A small network was shown many inputs. Here are its activations along a few directions, one row for each input.
Each table varies a few parts of the input and shows all the possible inputs, shuffled.
A made-up example of a description, with smaller parts first: ring(8) and (point or line(9) or (values(2) and line(6))).
Shared parts are said once, and a part with two or three values counts as separate values.

Other details of the inputs vary at random and push rows far along three fixed directions, the same in every table; ignore that.

A family of inputs:
R1: [-18   0  11  12 -28   0  -4 -11 -23  -6  11  13 -11 -21   7]
R2: [-18  -6   5   2 -19  32  11 -31   8 -18 -12 -12  17  32  -4]
R3: [ -5 -14  -4  -9  12  22   5  23   2  22 -13   0 -18 -29  12]
R4: [  2 -14 -33   2 -42 -24  -3   2   1  -9  10   9  14  49  -4]
R5: [-18 -11 -23  32 -33 -23   6  23  -9  21   2  14 -11  14  25]
R6: [ 19 -14 -11 -19  18 -24   5  29   7   9   3   8   8  13  -3]
R7: [-25 -12  27   9 -24  34 -13  -1 -10  -3  -8   7 -20  -1  12]
R8: [-20 -14  11  10 -26  32  -6   2  -8   2  -6   9 -19  -8  15]
R9: [-29  -1  24   6 -24   4 -20 -12 -21 -16  -4  22  -8 -15   8]
R10: [ 27  28 -17  -4  18   1  10 -26  14 -29   2 -32  15   2 -29]
R11: [-21  -5 -26  -5   9 -34  27  33  -9  42   4  20   1 -11   5]
R12: [ -2  13  19 -17  29   7 -18  -2   5 -13  -4   1  10 -33 -13]
R13: [  2   1  -2 -12  32  27   9  -3  28  -5  -9 -18  17  10 -23]
R14: [-21   6   3  -2 -19   2   7 -42   0 -32  -8   3  28  17  -9]
R15: [ 32   0  20 -24  22   4 -23  12   2 -17   6  -9   2 -10  -3]
R16: [  1   4  14 -13  29  33  -8  14  19   5  -7 -14   3 -14 -12]
R17: [  3 -15  14   3 -27  -1  -6  -5  -9 -10  -3   0 -13  -8  32]
R18: [  2  -3 -18  10  25 -24  17  28  17  20  -3  -5   7  10   2]
R19: [  1  16 -28   6  15 -27   7  29   4  18   5   0  -7   5 -17]
R20: [-14   5 -14  -5 -12  -4   0 -25   3 -19  -8   1  19  -1 -11]
R21: [ -1  -3   5   7 -24  -3 -18 -21   8 -28   6 -10   2  28   3]
R22: [ 15  -7   1  -4   4  -4 -14  21   3   0   5   5 -24 -30  26]
R23: [-21  -1 -27  30 -31 -24   1   1   6   4   3  -4   9  50   0]
R24: [-13  10 -22  -3  15 -21  -2  18   1  17  13   4  -1 -10 -18]
R25: [-13   9 -34 -12  24 -23  14  -6  28  -4  -5   0  40  25 -39]
R26: [ 21  25   2  -3  30   0  13 -21  18 -27   3 -27  20  12 -33]
R27: [ 23  11  19  -9  30  31 -11 -10   5  18   2  -6  -5 -12 -15]
R28: [ 23   8  -7   2  25   4   0   1   8 -10  -3 -24  -4 -25  11]
R29: [-23  -2   8   7 -26   2 -12  -9 -16 -13  -2  23  -6 -22   9]
R30: [-13 -12 -28   5 -31 -27  18  -9  15  -2   0  -1  22  58   8]
R31: [ 15 -17  13  -9 -30  -1  -9  -2 -22 -15   0   7  -9  -2  24]
R32: [ -5   1 -45  11   6 -31  28  16  20  18  -2  -8  18  37   2]
R33: [ -8   6  15  -7  21  -9  -4  24 -10  21   9   7  -6 -36  -3]
R34: [  2   1   3   6 -18  25  11 -50  -4   0  -4  -3  12  37  -8]
R35: [ 17  12  13   4  31   3 -10  11  13  -5   2 -21   1 -16   2]
R36: [ -2  13   7  12 -22   0  19 -35  -8 -27  -2 -12  14  28  -7]
R37: [  1  -6  15  16 -29  29  -9 -22 -22  14   0  16 -23  -5  12]
R38: [  5   8  22 -11  34   4   3  -8  -2  -8   7  -7   4 -32 -13]
R39: [ 34   9 -11 -23  19   0 -23 -11  18 -37  11 -20  12  18 -25]
R40: [  1 -16  38   5 -16   3  -4  -9  -5 -17  -4   3  -7   1  24]
R41: [ -4 -16 -33   5  -8  -9  17  26 -11  68  -7  24 -17   1  10]
R42: [ 34  -3   4 -29  25   1  -3   7   2 -18   2  -4   1 -10   8]
R43: [ -7   7  42  17 -24   3  -4  -2 -25  -6   0   4 -11  -6   8]
R44: [ -2   7  20  23 -33   4  -2  -7 -28 -12   4   9 -21 -14  13]
R45: [ -2 -15 -19   2  17 -11  21  34  -2  71  -4  27 -11   6  -1]
R46: [ 10   2   8  -2  15  21 -12   9 -11  34   1  14 -29 -19   3]
R47: [  9  11  -5 -13  22   1   3  -8  -2  -6   6 -12   1 -38 -10]
R48: [ 11  -7  22  -8  15  -6 -14  28   4   8   1   1 -14 -23  21]
Each input here is: ring(6) and (values(2) or line(6)).
- The inputs of R43 and R36 match in every part but the ring(6) part. If R12 is changed in the same way as R43 into R36, which row does it become? => R14
- The inputs of R33 and R24 match in every part but the ring(6) part. If R35 is changed in the same way as R33 into R24, which row does it become? => R23
- Which other rows does R25 become when the line(6) part takes its other values? List them by row number. => R6, R18, R26, R38, R40
- List by row number the other rows that have the ring(6) part in common with R3. => R10, R17, R20, R28, R31, R41, R47

A family of inputs:
R49: [ -8 -14   4  10 -35 -37   3  18 -27  -1  -1  31 -11   9  36]
R50: [-54 -14  -4  52 -73 -13  19 -27 -22  23  -3  23  15  52   7]
R51: [ -7   2 -57 -10  25 -40  43  25  23  15   2 -16  31  30 -44]
R52: [  4  -3  76 -20   2  53 -23 -40 -24 -28  -7   2 -21 -60  22]
R53: [  5 -14  -1   6 -31 -32  -2   5 -15 -10  -3  26   0  16  16]
R54: [  5  -2 -61 -15  40 -31  22  52  25  77   3  13  -3 -13 -11]
R55: [-23 -10  53  17 -48  48 -20 -54 -44 -32  -2  12 -27 -20  25]
R56: [ 11  26   4 -13  -2  52  -7 -92  23 -74   3 -46  56  41 -56]
R57: [ -3  -3 -11   6 -29 -40   9  10 -14  -6   5  13   0  26  22]
R58: [-25   4   0  22 -67 -24  -2 -28  -5 -42  12  -8  17  49   3]
R59: [-12  11 -51 -13  21 -20   9   7  31  23   8  -4  36  52 -54]
R60: [-38 -15 -13  14 -59 -11  13 -37  -9  14   2  15  19  53  -6]
R61: [-14 -20  33  11 -38 -21 -10  37 -31   1   4  33 -36 -40  42]
R62: [ 35   0  48 -13  14  21 -27 -16  -3 -57  12 -25 -13 -31  32]
R63: [ 13  12 -50  -6  52 -19  11  47  31  60   4   1   0  14 -34]
R64: [-19 -10  14  14 -35 -31 -10  50 -35  18   2  23 -32 -33  45]
R65: [ 30  22  -6 -37  90  16  -8  33  30  19   0 -14  -2 -37 -34]
R66: [ 48  13  56 -11   9  19 -29 -29 -28 -54  -2 -18 -23 -52  25]
R67: [ 22  23 -30 -37  76  24  -6   3  35 -10   0 -21   5 -34 -35]
R68: [ 38  19  39 -11  38  29  15 -29  -1 -36  14 -35  -7 -24  -7]
R69: [ -6  -9   2  11 -39 -36   0  18 -33   4  -4  20 -12   9  38]
R70: [  5  19 -62   1  61 -23  26  28  45  48  -1 -13  21  11 -33]
R71: [ 18 -19  41  -7   7   2 -23  21 -16 -22   4   5 -25 -40  48]
R72: [ 28   2  68 -10   9  23 -38   0 -21 -50   2   3 -33 -83  26]
R73: [  3   2  43  -1 -13  43  -5 -47   1 -24 -13 -15  -2   1   4]
R74: [ -9 -12   3  15 -20  15  11  17 -16  37  -8  17 -16  -4  15]
R75: [  0  10 -78  -7  24 -14  33  21  47  35  -6 -16  40  56 -50]
R76: [ 21   9 -55 -16  51  -5  17  42  22  52   5   0   4 -21 -25]
R77: [-50  -7 -11  25 -30 -13  21  -6   1  20 -13  13  25  44  -7]
R78: [-14 -20 -11  16 -56 -47  11  12 -18   2   1  33   1  39  23]
R79: [ 36  27 -30 -32  68  25   0 -17  30 -10   7 -30  24 -21 -48]
R80: [  8   5 -52  -5  44  -5  14  43  24  48  -4   4 -18 -12  -9]
R81: [-25  -4 -12  25 -40  -7   4 -13  -8  25   9  13  11  54 -19]
R82: [ 26  22  22 -14  23   8 -24 -14  11 -60  11 -25   0 -36  -4]
R83: [ 20  15  -8  -7  34  33  -9 -14   9  -7   3 -13 -15 -33 -11]
R84: [-54 -21  11  27 -74  16   6 -24 -23  -3 -14  22  -3  45  15]
R85: [ 12   4  44  -5  28  32 -14  14  -9  11  -8   3 -28 -33   4]
R86: [  6  32  21  12  11  46  -2 -91  32 -69  -8 -51  45  38 -43]
R87: [-41 -20   7   7  11 -22  13  64 -26  71 -12  47 -26 -50  33]
R88: [ 21 -12  39  -7   7   4 -25  22 -22 -16   2  -6 -27 -42  49]
R89: [  2 -31  -8   4 -16 -40  -5  59 -18  38   2  15 -25 -11  43]
R90: [ -1  -2  27   2   9  39  -7   4  -9   0 -15   5 -33 -34  19]
R91: [  9  22   3 -18   5  38  -2 -81  37 -57  -4 -45  48  46 -47]
R92: [ 32  22 -17 -34  89   4  -9  29  22  27  12  -9  -6 -44 -35]
R93: [  6   7   9 -14  15  35   2 -12   5 -10  -9 -12  13  -6 -16]
R94: [  4  -7  -7  -5  18   1  10  27   6  51  -6  11 -21 -22  14]
R95: [-16  -9  -9  17 -46 -39  -3  26 -18  10   5   8 -11   5  16]
R96: [-40  12 -33  31 -46  -7  16 -84  19 -30   4 -21  66  95 -49]
R97: [ -8 -24 -15  13 -50 -29   0 -10   9 -25  10   0  23  63   8]
R98: [ -3 -41  26   9 -36 -20 -15  32 -25   5  -2  31 -23 -11  49]
- What do these inputs look like to the network? => values(2) or (values(3) and line(6)) or (values(5) and ring(6))
- Which other rows does R56 become when the values(5) part takes its other values? List them by row number. => R52, R59, R67, R87
- Which other rows does R72 become when the values(3) part takes its other values? List them by row number. => R53, R98
- Which other rows does R53 become when the line(6) part takes its other values? List them by row number. => R49, R57, R66, R69, R78

A family of inputs:
R99: [ 26 -14  20  -1 -13  -1  -3 -15  -7 -14   4  -1  -4  11  29]
R100: [ -1  -3  34  12  26  23   5  30 -10  44 -15  11 -31 -31  22]
R101: [ 17  36 -63   6  31 -25   8  -4  46 -17  12 -35  25  38 -46]
R102: [ -4   5 -10  12  -9  16 -13  -7  -9  30   1  18 -20  -4  -6]
R103: [-29 -18 -15  13 -46  13  13 -10   5  15  -9  13  18  81 -20]
R104: [ 37  19  42 -27  50  15 -24 -29  13 -46  12 -25  15 -29 -16]
R105: [ 10 -14 -32   5 -25 -33  23  18 -11  28   4   8  -4  31  12]
R106: [-29   6 -20  29 -56 -30  14 -22 -14  -7  12   0  26  48 -22]
R107: [-21 -14 -24  32 -74  14   1 -45 -15  19   3  11  -1  55   5]
R108: [-17 -13  41  -2 -39  12 -26  -3 -17 -32   1   3  -3  -6  18]
R109: [ 15  24  44  -7  54  50  -6 -33  15 -18  -4 -37   9 -30 -24]
R110: [  2  -8 -34   0   2 -48   9  31  12  29   4  17  12  43  -2]
R111: [ 27 -19  30 -16   2  19 -23  31 -11 -10  -5   1 -39 -50  50]
R112: [-17 -12 -29 -25  20 -26   1  56  11  17  -7  16   1 -27  10]
R113: [-31 -21  23  16 -58 -17 -14 -21 -12 -23   5   9  18  43   9]
R114: [ 12  22  25 -16   8  17  -1 -58  -6 -62   0 -20  22 -11 -22]
R115: [ 45   5  -2 -15  16  16 -19 -44  37 -61   6 -46  24  27  -9]
R116: [-15   8  -4   8  -8 -16  13   0 -20  -4  -2  11   0 -29   1]
R117: [ -8  -8 -21 -20  35 -43  16  45   5  33  -3  27   6 -23   9]
R118: [ -2  28 -20   1  -1  26 -14 -65  20 -18  13 -22  29  26 -56]
R119: [-11  11 -22   6  24 -33   6  52   1  32  12   8 -18 -35  -1]
R120: [ 54  20  -6 -10  35  12   0  -7   5 -23   7 -30 -11 -38   2]
R121: [  5   8  32  24 -33   6  -7 -16 -34 -21   2   6 -20 -14  16]
R122: [-11   6  18  -6  14  31 -13 -14 -22  16  -7  23 -27 -70   9]
R123: [-15 -15 -27 -17  27 -41   4  51  14  24  -5  21   5 -20  11]
R124: [ 39  25 -50  -5  47 -11   9  12  36  -6  13 -37  -1  -7 -15]
R125: [ -6   1  47   4 -31   3  -8 -24 -36 -23   6   5  -5  -7   4]
R126: [  1 -13 -23  11  24  -2  28  43  10  69 -11   0 -13   4  19]
R127: [ 43  26 -37 -25  57 -21   7  18  25   3   6 -18  10   1 -35]
R128: [-28   4  37  20 -22   7  -2 -11 -32 -24  -3  10 -23 -45  29]
R129: [-21  16 -24   2  29   5  30 -22  35   9 -14 -20  38  25 -35]
R130: [ -7 -15   7  13 -36 -16 -16  -6   2 -19  -3   6   8  42  12]
R131: [-37 -21 -12  -2 -19   1  16  25   2  42  -4  22  11  37 -18]
R132: [  3 -31  44   1 -25  53  -4  -4 -24   7 -12  10 -30  -6  33]
R133: [ -7 -15   7   2 -31  -5 -19  19  -3 -14  -4   9  -8  16  18]
R134: [-18 -16  23 -23  23  30   9  27  -9  27 -17  26 -17 -46   8]
- What do these inputs look like to the network? => line(4) and (values(3) or line(6))
- The inputs of R110 and R99 match in every part but the line(4) part. If R133 is changed in the same way as R110 into R99, which row does it become? => R111
- Which other rows does R107 become when the line(4) part takes its other values? List them by row number. => R102, R118, R122
- Which other rows does R122 become when the values(3) part takes its other values? List them by row number. => R129, R134
